Each row below holds a small network's activations on one input, seen along a few directions.
Each table varies a few parts of the input and shows all the possible inputs, shuffled.
Descriptions start from the smaller parts, as in this example, which fits no table here: one of 5 places around a ring, together with either a single point or one of 11 places along a line or (one of 2 separate values, together with one of 6 places along a line).
Shared parts are said once, and a part with two or three values counts as separate values.
(in the rows, 128 means zero)

Other details of the inputs shift rows strongly along two fixed directions, in all tables alike. That doesn't count.

A family of inputs:
row 1: [167 108 144 133 188 118 147  95  68 102 156 149]
row 2: [ 83 148 109 151 111 155 117 126 160 167 119 128]
row 3: [158 148 102 153  95 138 175  88 213 126 113 166]
row 4: [164 126 132  93 155  77 126 142  91 135 125 131]
row 5: [199 116 134 125 159  84 135 110  96 110 165 132]
row 6: [ 67 148 121 143  90 131 112 199 169 155  60  84]
row 7: [193 108 144 123 161  93 116  89  96 115 160 152]
row 8: [150 115 129 176 147 159 179  96 159 119 201  88]
row 9: [ 53 150 121 147 138 137 152 161 153 205  71 113]
row 10: [139 122 152 102 137 120  72 124  75  95 105 161]
row 11: [108 137 127 136 114 131 130 129 180 189 119 110]
row 12: [ 94 141 104 136  91 140 115 130 171 161 116 114]
row 13: [ 54 158 120 127  98 131 116 195 172 172  80 106]
row 14: [179 109 128 116 138  93 147  86 107 100  83 210]
row 15: [110 121 136 148 107 198 153  91 147  96 203 116]
row 16: [121 139 118  89 153  82 116 180  72 126  75 129]
row 17: [111 128 126 148 140 149 174 133 156 151 156  84]
row 18: [ 85 136 138  70 122  76  51 164  99 151  46 179]
row 19: [101 134 123 102 161 107 111 150  56 123  71 160]
row 20: [137 136 137 114 186  61 126 171  88 153  71 134]
row 21: [130 121 114 152 115 177 170 107 145  94 199  84]
row 22: [177 100 151  96 116 119  81 103  85  62 148 137]
row 23: [112 131  85 149  92 149 134 130 197 161  42 171]
row 24: [121 119 138 143 104 183 152 109 155  91 207  99]
row 25: [184 112 148 134 181 110 119  82  86 117 162 163]
row 26: [128 115 147 103 137 110  99 157  68  78  97 129]
row 27: [124 123 138 145 100 189 126  77 165 109 213 128]
row 28: [154 118 135  96 107  90  86 156  81  92 106 130]
row 29: [162 121 132 145 138 158 189 118 161 125 206  66]
row 30: [153 105 152 110 144 144 114 108  56  51 145 139]
row 31: [ 65 156 124 145 132 129 120 152 171 223  75 131]
row 32: [116 134 120 131  76 145 123 135 170 130 169 107]
row 33: [126 139  97 142  90 140 142 133 161 135 160  93]
Description of these inputs: either one of 3 separate values or (one of 5 places along a line, together with one of 6 places around a ring).
Which of the alternatives is row 30? -> one of 5 places along a line, together with one of 6 places around a ring

A family of inputs:
row 34: [142 122 127 152 125 161 159 105 153 121 187  97]
row 35: [102 136 112 177  79 188 154 107 213 148 164  96]
row 36: [190 113 135 117 174  96 149  97  92 111 141 161]
row 37: [ 69 159 104 139 116  97 113 163 177 211  11 166]
row 38: [ 91 139 127 105 120 102  90 168 111 141  64 145]
row 39: [155 118 141 108 158 109 126 126  82 106 141 134]
row 40: [175 106 139 114 124 142 127  95  99  69 185 130]
row 41: [ 95 139 126 108 124 103  94 161 113 145  63 150]
row 42: [159 114 140 102 141 111 110 114  82  92 129 157]
row 43: [ 97 138 116 172  92 181 161 129 200 150 177  66]
row 44: [179 107 142 123 146 139 147  98  97  80 202 112]
row 45: [126 126 127 133 109 145 125 119 142 119 139 126]
row 46: [ 77 146 116 154 108 145 136 158 174 171 115  91]
row 47: [135 128 140  88 174  71 101 152  57 130  76 163]
The inputs of row 34 and row 42 match in every part but one. If row 47 is changed in the same way as row 34 into row 42, which row does it become? -> row 35
Describe the family of inputs behind these rows. -> one of 2 separate values, together with either a single point or one of 6 places along a line
Change only the choice among 2 separate values in row 41. List by row number the other rows that result. -> row 44

A family of inputs:
row 48: [ 77 146 120 147 131 127 129 150 154 178  69 135]
row 49: [117 129 115 197  95 205 185  87 222 146 198  82]
row 50: [116 127 139 107 163 108 117 147  74 126 111 135]
row 51: [159 118 139 119 162 107 128 112  91 114 123 155]
row 52: [135 125 136 115 137 117 125 138 107 120 146 114]
row 53: [124 120 142 112 114 141  93 123 100  95 146 130]
row 54: [ 66 154 114 143 106 127 125 175 176 190  92  95]
row 55: [ 50 152 117 141 107 142 126 177 166 180  92  95]
row 56: [175 111 142 126 153 131 144 101  99  98 193 113]
row 57: [136 121 131 117 132 131 130 133 102  96 133 123]
row 58: [ 59 154 118 138 130 115 120 179 151 197  64 113]
row 59: [188 108 128 142 114 156 160  90 141  78 212  97]
row 60: [125 119 132 111  87 148  94 131 117  80 127 130]
row 61: [172 118 137 117 164  95 127 112  96 121 120 156]
row 62: [163 119 139 118 164 102 127 113  93 117 121 155]
row 63: [107 130 138  82 138  80  55 154  67 123  34 196]
row 64: [ 71 149 108 138  67 149  96 136 191 161  70 154]
row 65: [126 125 137 114 137 126 124 139 104 115 145 114]
row 66: [178 115 125 133 130 139 153  78 135 100 172 149]
row 67: [141 123 133 105 141 105 117 144  88 104 108 136]
row 68: [ 84 143 119 161 116 160 148 142 173 166 140  87]
row 69: [130 124 142 108 164 107 119 139  74 120 125 134]
row 70: [131 130 113 198  96 194 185  85 229 153 197  83]
row 71: [143 126 135 116 136 110 124 137 113 126 145 113]
row 72: [181 109 134 125 131 130 142 106 108  80 178 116]
row 73: [135 122 132 104 141 110 119 145  86 103 107 137]
row 74: [ 58 153 116 141 106 135 126 176 171 185  91  95]
row 75: [164 121 124 126 135 115 137  99 128 121 132 160]
row 76: [ 79 136 123 145  58 184 109 135 185 127 157  89]
row 77: [ 72 155 104 152 103 134 134 146 192 191  63 142]
row 78: [123 133 134  85 155  63  90 175  66 129  46 159]
row 79: [206 106 123 146 123 157 174  52 155  89 217 133]
row 80: [179 119 127 109 148  92 129 101 110 119 118 173]
row 81: [140 127 137 109 163  88 114 144  86 137 111 135]
row 82: [170 113 126 133 129 149 155  79 130  94 175 148]
Describe the family of inputs behind these rows. -> one of 5 places along a line, together with either a single point or one of 6 places along a line
The inputs of row 80 and row 81 match in every part but the place on the line of 5. If row 75 is changed in the same way as row 80 into row 81, which row does it become? -> row 58
